3.660; -0.727; -1.061; 1.398; 2.171; -2.593; 0.345; 3.169; -1.060; -1.214; -3.547; -0.592
-2.026; -1.446; 2.368; -0.023; 3.517; 2.510; -0.624; -5.024; 0.683; 5.803; -2.802; -0.895
4.699; 0.367; 1.739; 0.569; -3.707; -2.078; 0.786; 1.459; -0.465; 5.573; 0.748; 2.006
-4.120; 0.093; 0.754; 0.642; 0.302; 0.047; -0.373; -0.785; 1.595; 0.202; -0.731; -0.698
2.476; -0.873; 2.255; -4.411; 5.827; -0.717; 0.423; -1.193; -1.690; -3.158; -0.540; -1.518
-2.377; 1.672; 0.439; 0.525; -3.606; 3.215; -0.423; -1.315; 3.052; 1.798; 2.034; 4.213
-1.634; 1.249; -0.772; -2.809; -2.412; 0.433; -0.342; 0.659; -0.858; -5.779; 4.880; 0.424
-3.146; -1.070; 1.710; 4.622; 0.593; 1.293; -0.837; -1.135; 2.103; -1.398; -2.127; -1.513
-6.114; 0.628; 1.962; -1.884; 0.891; 1.386; -0.422; -0.715; 0.633; 2.899; 3.979; -2.133
2.463; 0.904; -1.408; -4.548; -0.521; 0.041; -0.571; -0.863; -2.092; 0.117; 3.300; -0.648
-4.023; -1.718; 2.028; 0.151; 5.047; 3.453; 0.081; -4.064; 3.153; -0.936; -3.976; -1.106
-3.544; 0.532; 0.710; 0.276; -1.782; 1.870; -0.374; 0.360; 0.644; -3.811; 2.580; 1.683
The first entry in reading order: 3.660
What is the entry directly above -0.423?
A: 0.423
What is the bottom-right entry?
A: 1.683
What is the largest entry in the last row?
A: 2.580
The 2nd entry in reading order is -0.727
What is the entry directly above -2.078?
A: 2.510
The entry just left of -0.873 -> 2.476
The second entry on the main diagonal -> -1.446
What is the bottom entry of the column that holds the largest entry?
A: -1.782
The largest entry in the last column: 4.213
What is the entry just right of the largest entry?
A: -0.717
What is the top entry of the column that holds the largest entry?
A: 2.171
What is the entry just left of the largest entry?
A: -4.411
The third entry on the diagonal from the top-right corner -> 5.573
The 3rd-last entry, reading row by row is -3.811
The last entry in the row that holds the largest entry is -1.518
The third smallest entry: -5.024
The entry just right of -3.547: -0.592
The entry just right of -1.193 -> -1.690
What is the smallest entry in the first column?
A: -6.114
The entry directly below 0.754 is 2.255
The entry directly below -4.548 -> 0.151
What is the bottom-left entry?
A: -3.544
The entry just left of -1.884 is 1.962
The entry just right of the smallest entry: 0.628
What is the entry just left of 4.622?
A: 1.710
What is the entry directly above the largest entry?
A: 0.302
What is the entry directly above 0.569?
A: -0.023
What is the 3rd entry, reading row by row?
A: -1.061
The entry directly above the smallest entry is -3.146
